A small network was shown many inputs. Here are its activations along a few directions, one row for each input.
In each table, some parts of the input vary, and every possible input appears once, in random order.
Descriptions start from the smaller parts, as in this example, which fits no table here: one of 2 separate values, together with either a single point or one of 9 places around a ring or (one of 4 places along a line, together with one of 5 places around a ring).
Shared parts are said once, and a part with two or three values counts as separate values.
In the rows, zero is written as 128.

Other details of the inputs vary at random and push rows far along two fixed directions, the same in every table; ignore that.

Rows:
r1: [159 121 145  69 162 137 125 114 166 144 121 121]
r2: [121 102 124 152  76 103 163 144 127 154 128 120]
r3: [120 208 108 159  72 152 129 135 139  69 157 150]
r4: [127 114 119  69 162 129 117 110 147 137 116 129]
r5: [123 212 126 175  93 155 102 125 113  63 157 140]
r6: [154 116 161  90 181 140 104 114 138 136 117 121]
r7: [125 110 136 177 105 108 140 133 104 153 128 111]
r8: [109 118 117 141  81 104 141 120 120 153 128 104]
r9: [116  99 141 174  98 105 142 143 101 146 126 120]
r10: [107  81 114 111 183 123 124 139 111 123 107 153]
r11: [129  99 129 155  76 109 168 146 133 153 128 117]
r12: [108 202 120 184  92 149 104 137 113  59 149 151]
r13: [122 127 154 149  99 113 108 110 102 151 133  94]
r14: [143 129 150 133  79 117 139 115 142 161 134  94]
r15: [126 131 138 128  80 111 129 110 130 158 136  94]
r16: [120 105 117  75 161 127 124 121 145 136 113 139]
r17: [142 123 133  65 164 131 115 109 154 142 123 122]
r18: [127 117 143  86 183 130  90 103 121 129 115 124]
r19: [115  83 118 109 184 128 129 138 108 125 112 152]
r20: [134 181  72 118 161 168 139 150 158  55 139 187]
r21: [125 134 161 144 101 112 102 103 104 151 135  88]
r22: [123 103 137  94 183 135 109 120 114 131 115 137]
r23: [133 103 111  83 166 129 138 132 148 142 116 136]
r24: [126 217 134 169  95 154  96 117 114  65 158 135]
r25: [109 112 106 152  83 101 150 124 119 154 128 108]
r26: [146  97 140 110 185 138 129 138 132 137 111 136]
r27: [135 205 104 172  77 150 143 152 151  74 152 152]
r28: [117 194 101 198 100 149 127 144 108  64 153 154]
r29: [148 188 126 131 173 182 111 155 153  48 137 183]
r30: [122 131 136 126  80 113 130 103 121 156 136  94]
r31: [136 103 147  99 182 134 113 131 128 136 113 139]
r32: [151 109 153  96 181 141 111 122 136 137 115 127]
r33: [114 119 153 156  98 112 116 121  99 150 131 103]
r34: [144 112 148  94 182 135 105 120 130 137 115 130]
r35: [121 182  96 133 178 168 105 147 133  45 133 183]
r36: [139 139 152 125  82 111 128 106 138 160 137  91]
r37: [132 177  91 143 182 168 119 157 139  51 137 187]
r38: [146 193 104 107 153 173 126 153 175  56 139 187]
r39: [141 206 122 166  72 158 140 149 159  72 154 151]
r40: [130 112 119 155  85 106 160 134 132 161 130 111]
r41: [119  82 121 111 183 127 129 145 117 129 112 151]
r42: [130 121 127  64 164 127 111 102 148 137 118 123]
r43: [121  87 102  86 162 126 149 139 135 132 115 152]
r44: [118 122 136 134  78 110 137 121 127 158 133 103]
r45: [125 100 125 102 187 133 118 124 112 132 114 136]
r46: [138 100 135 107 186 132 123 135 126 137 112 139]
r47: [133  96  99  93 169 127 147 136 148 143 116 141]
r48: [111 126 148 150  99 110 104 105  96 146 129  96]
r49: [133 107 142 181 104 113 146 135 110 153 128 108]
r50: [139 117 136 147  81 115 158 132 138 160 129 103]
r51: [138 123 131  63 164 133 116 101 145 140 123 122]
r52: [124  85 104  89 162 124 149 146 143 135 114 151]
r53: [104 108 123 174 106 104 129 123  92 147 126 110]
r54: [124  97 147 178  97 112 148 146 106 145 126 118]
r55: [138 109 124 158  84 112 166 136 138 160 129 108]
r56: [101 101 111 149  76  98 152 134 114 147 126 118]
r57: [116 116 141 164 103 111 126 126  97 151 130 103]
r58: [130 104 108  80 166 131 138 125 140 140 117 137]
r59: [136 131 145 131  79 112 134 114 136 161 134  97]
r60: [135 134 168 146 100 113 106 107 110 152 133  91]
Description of these inputs: one of 2 separate values, together with one of 5 places along a line, together with one of 6 places along a line.
- The inputs of r45 and r58 match in every part but the choice among 2 separate values. If r32 is changed in the same way as r45 into r58, which row does it become? => r14
- The inputs of r47 and r37 match in every part but the choice among 2 separate values. If r3 is changed in the same way as r47 into r37, which row does it become? => r22
- Change only the choice among 2 separate values in r40. List by row number the other rows that result. => r7
- Change only the place on the line of 6 in r21. List by row number the other rows that result. => r13, r33, r37, r41, r57

Rows:
r61: [130 163 134 163  82 118 122 116 116 128 149 108]
r62: [134 175  94 114 189 181 123 157 152  46 137 197]
r63: [131 104 137  97 158 119 120 106 133 162 110 119]
r64: [122 167 136 159  79 120 114 121 119 129 147 107]
r65: [131 162 142 157  78 124 126 119 112 126 151 112]
r66: [127 102 145  85 153 127 113 114 126 155 116 112]
r67: [113 144 121 173  92 118 129 133 108 116 136 126]
r68: [126 139 123 163  81 123 139 139 130 122 138 127]
r69: [143 101 148  95 159 117 119 116 130 157 121 116]
r70: [130  87 120 109 160 121 139 130 130 160 114 122]
r71: [141 184  83 113 191 176 123 158 157  44 129 195]
r72: [121  82 131 105 156 118 135 127 118 151 115 130]
r73: [128  82 123  96 149 121 141 129 131 155 116 130]
r74: [121 141 113 163  82 120 140 133 126 124 139 124]
r75: [122 147 114 166  88 124 144 136 125 124 139 121]
r76: [129  87 124  99 155 125 145 131 130 156 115 127]
r77: [138  99 137  97 161 118 123 106 128 151 119 110]
r78: [134 155 146 164  80 123 126 116 121 119 144 105]
r79: [131 100 136  94 157 124 115 106 130 151 113 108]
r80: [123  86 117  95 150 109 140 126 136 152 113 127]
r81: [127 165 147 158  79 121 114 127 123 127 146 109]
r82: [136  98 147  94 156 126 115 111 134 148 112 110]
r83: [126 144 125 168  84 125 144 141 128 123 138 123]
r84: [139 176  93 102 178 168 127 160 173  42 132 200]
r85: [131 101 150  90 155 123 109 117 134 154 114 110]
r86: [122 162 145 153  73 124 118 122 114 131 148 109]
r87: [122 153 143 156  73 129 122 113 114 124 140 103]
r88: [138  98 144  91 157 125 126 108 124 149 121 114]
r89: [130  87 127 102 157 122 140 131 119 155 110 126]
r90: [125  80 136 111 160 114 126 131 119 150 109 130]
r91: [114 138 123 156  70 114 147 133 121 125 139 122]
r92: [121  84 124 109 160 113 132 126 122 151 113 127]
r93: [131 102 145  92 153 125 123 108 128 161 112 122]
r94: [118 141 131 173  85 119 134 137 118 117 137 127]
r95: [134  86 131 107 158 118 137 134 126 155 107 125]
r96: [115 145 119 176  91 123 135 134 115 121 141 123]
r97: [139 209  97  96 192 187  95 143 168  33 137 188]
r98: [138 175  98 120 190 178 120 160 159  46 134 197]
r99: [113 141 128 169  88 122 132 134 104 117 138 128]
r100: [125 160 147 166  75 122 124 117 126 131 136 113]
r101: [121 144 124 169  83 130 145 137 117 126 141 121]
r102: [134  83 131 109 158 122 139 134 132 160 112 124]
- The inputs of r94 and r72 match in every part but one. If r90 is changed in the same way as r94 into r72, which row does it become? => r99
- What do these inputs look like to the network? => one of 3 separate values, together with either a single point or one of 5 places around a ring or one of 8 places along a line
- Change only the place on the line of 8 in r74. List by row number the other rows that result. => r67, r70, r71, r75, r80, r92, r96
- A walk changes only the place on the ring of 5. It starts at r78 and steps to r82. List the rest of the walk in order. => r85, r81, r69

Rows:
r103: [ 69  70 123  96  50  52 117  89 123 204 105  68]
r104: [127 168 129 130  97 160 141 174 144 100 147 170]
r105: [147 143 144 200  40  87 151 142 126 172 151  85]
r106: [130 131 139  97 179 151 101 107 114 150 122 112]
r107: [ 70 138 106 159   5  47 112  83 101 171 144  66]
r108: [160 132 152  67 152 141 129 109 125 140 144 127]
r109: [133  94 146 102 134 128 143 159 151 162 116 136]
r110: [127 101 101 139 168 132 139 110 119 157 106 111]
r111: [116 115 121 108 156 133 126 147  99 178 129 132]
r112: [129  97 134 138 169  95 110 139 127 150 115 136]
r113: [116 105 163  79 151 139 105 118 108 120 119 138]
r114: [113  93 105 101 164 125 140 121  92 116 132 150]
r115: [116 163 121 166 118 119 116 158 112 100 151 156]
r116: [125 136 138  83 170 157 104 109  99 148 131 122]
r117: [128  89 106 130 179 113 130 113 121 117 111 137]
r118: [117  79 116 118 161 129 135 130 131 106 100 141]
r119: [129 115 150  96 175 124  96 106 109 122 129 127]
r120: [138 165 126 154 108 152 134 173 170  95 132 156]
r121: [133  91 119  97 146 148 162 134 146 125 114 140]
r122: [126  87 104 124 176 116 131 119 117 113 117 133]
r123: [154 119 129  85 153 126 148 153 132 157 143 149]
r124: [133 122 116 133 187 130 114 143 138 163 109 132]
r125: [134 106 169  73 124 147 127 116 127 151 125 120]
r126: [148 171  95 133 108 157 168 136 126  80 162 157]
r127: [147 180 148 139 108 167 114 132 163  77 134 135]
r128: [144 104 141 114 154 131 134 156 173 148 104 144]
r129: [129 102 125 124 180 107 110 148 128 133 120 144]
r130: [110  77 121 108 155 129 142 129 118 114 107 145]
r131: [123 194  77 104  68 108 133 107 172 112 152 126]
r132: [134 140 182 185  31 114 127 103 131 155 128  72]
r133: [ 98 131 115 186  48 120 156 114  64 169 147  85]
r134: [102 152 134 147  95 135 124 168 112 100 141 167]
r135: [137 183 138 163 137 137  87 111 126  69 139 138]
r136: [113 146 100 167 115 128 139 128 102  78 147 146]
r137: [101 191  81  97  69 136 123 125 190  89 137 145]
r138: [116 165  89 167 118 156 143 130 108 103 141 132]
r139: [120 155 154 195  61 117 108  97  92 167 138  57]
r140: [130 118 114 125 183 132 115 149 133 161 113 128]
r141: [123 192 103 161 137 157 119 165 125 108 147 155]
r142: [127 104  93 126 178 143 137 120 121 141 110 118]
r143: [ 91 211  59 114 102 136 104 114 150 101 142 135]
r144: [116 107 127 100 168 114 118 150 101 139 135 160]
r145: [117 158 126 166 120 137 114 172 144  77 127 164]
r146: [158 108 135 105 147 110 149 148 141 169 135 129]
r147: [135 179 135 154 135 140  89 118 123  65 144 136]
r148: [139  88 117 107 150 145 157 132 158 123 106 132]
r149: [103 131 182 181  32 103 114 108  87 139 137  81]
r150: [167 130 152  81 160 135 127 108 141 136 137 119]
r151: [136 149 113 167  95 151 158 135 159  88 124 140]
r152: [138 178 156 134  90 162 123 129 145  92 143 132]
r153: [165 101 110 116 164 124 162 114 153 136 117 126]
r154: [169 119 129 116 169 116 138 145 165 151 122 138]
r155: [123 120 148  82 168 131  98 107  94 120 137 137]
r156: [111 163 128 154 116 141 119 173 133  80 135 174]
r157: [160  92 112 116 148 119 165 116 143 144 123 112]
r158: [173 123 158 106 154 121 123  98 151 153 124 103]
r159: [126 168 156 163 106 139  95 119 134  76 124 133]
r160: [156 103 108  98 159 132 167 122 138 131 131 133]
r161: [116 142 109 171 120 141 134 135 137  63 117 157]
r162: [114  65 189 143  84  85 109  97  98 183 107  61]
r163: [137 128 143 122 172 138  97  98 124 160 110  97]
r164: [123 148 112 138  82 161 166 143 128  91 143 152]
r165: [170 118 156 100 152 123 124 104 147 150 128  99]
r166: [123  95 140 126 166 116 115 154 146 131  99 152]
r167: [ 86  32 153 142  58  78 161 106  64 202 115  79]
- The inputs of r163 and r132 match in every part but one. If r140 is changed in the same way as r163 into r132, which row does it become? => r120
- The inputs of r162 and r165 match in every part but one. If r166 is changed in the same way as r162 into r165, which row does it become? => r154
- What do these inputs look like to the network? => one of 5 places around a ring, together with either a single point or (one of 3 separate values, together with one of 4 places along a line)
- Change only the place on the line of 4 in r122. List by row number the other rows that result. => r114, r117, r136
- Change only the choice among 3 separate values in r112. List by row number the other rows that result. => r117, r135
- Change only the place on the ring of 5 in r143. List by row number the other rows that result. => r103, r107, r131, r137

Rows:
r168: [ 91 117 144 175  45  94 131 120  90 147 136  98]
r169: [146 227 128 138 124 160  83 123 161  61 149 143]
r170: [101 150 153 208  35 117 127 136  86 124 146 108]
r171: [151  70 130  90 172 126 152 118 131 174 112 117]
r172: [123 193  78 140 127 156 135 137 137  62 152 167]
r173: [134 197  96 156 101 150 133 154 166  75 144 159]
r174: [133  94 123  65 168 139 142 136 152 133 114 152]
r175: [145 143 129 139 167 142 121 149 151 101 126 153]
r176: [126 104 101  73 196 124 122 134 160 131 106 154]
r177: [147  90 144  75 206 146 127 147 135 119 107 160]
r178: [148 106 146  51 196 133 104  87 126 166 114 106]
r179: [100  79 138 153  92  76 126 109 108 188 112  82]
r180: [129  67 135  94 205 113 111 130 132 158  98 126]
r181: [140 128 159  52 176 146  94 106 141 122 122 131]
r182: [127  77 166 137  75  98 156 124 112 191 125  90]
r183: [148 192 110 157 125 157 132 156 168  71 142 167]
r184: [110 108 119 103 119 120 133 129 127 131 125 136]
r185: [125 163 110 184  39 122 158 125 115 125 154 103]
r186: [130 189 101 164 145 170 117 145 119  58 146 167]
r187: [134  81 156 162  99 100 148 115  87 193 124  81]
r188: [101 113 123 171  74  99 137 108  85 159 134  88]
- The inputs of r175 and r187 match in every part but one. If r169 is changed in the same way as r175 into r187, which row does it become? => r178
- What do these inputs look like to the network? => one of 3 separate values, together with either a single point or one of 6 places around a ring
- Change only the choice among 3 separate values in r173. List by row number the other rows that result. => r174, r185
- Which other rows agree with r168 in the choice among 3 separate values? List them by row number. => r170, r174, r177, r181, r182, r184

Rows:
r189: [117  57 125 119 122  85 148 115 115 200 109  90]
r190: [131 120 107 106 169 146 138 147 145  98 119 165]
r191: [129 133  90 101 172 146 139 140 145 102 125 162]
r192: [134 120 112 108 170 144 138 155 150 105 119 167]
r193: [122  73 164  96 110  93 122  99 116 199 115  81]
r194: [110 129 161 172  13  86 131  95  96 185 144  59]
r195: [110 182 109 186  55 133 139 149 126  81 153 145]
r196: [130 179 112 203  66 138 152 154 127  88 154 142]
r197: [141 157 114  84 170 152 114 117 150 104 130 145]
r198: [150 128 137  96 166 142 121 125 147 130 121 132]
r199: [100  40 153 145 159  93 116 119  65 188 103  99]
r200: [109 167 109 182  50 124 144 138 117 104 149 130]
r201: [123 134 152 131 181 138  81 116  94 107 124 132]
r202: [127 207 122 175  63 136 117 119 136  93 155 118]
r203: [141 121 108 113 176 147 143 152 149 106 119 166]
r204: [139 124 139  89 158 139 117 119 144 124 121 132]
r205: [134  85 161 100 130 107 124 114 128 183 115  95]
r206: [155 145 129  98 174 155 120 131 153 107 129 146]
- The inputs of r192 and r205 match in every part but one. If r195 is changed in the same way as r192 into r205, which row does it become? => r193
- What do these inputs look like to the network? => one of 2 separate values, together with either a single point or one of 8 places along a line
- Change only the choice among 2 separate values in r196. List by row number the other rows that result. => r206
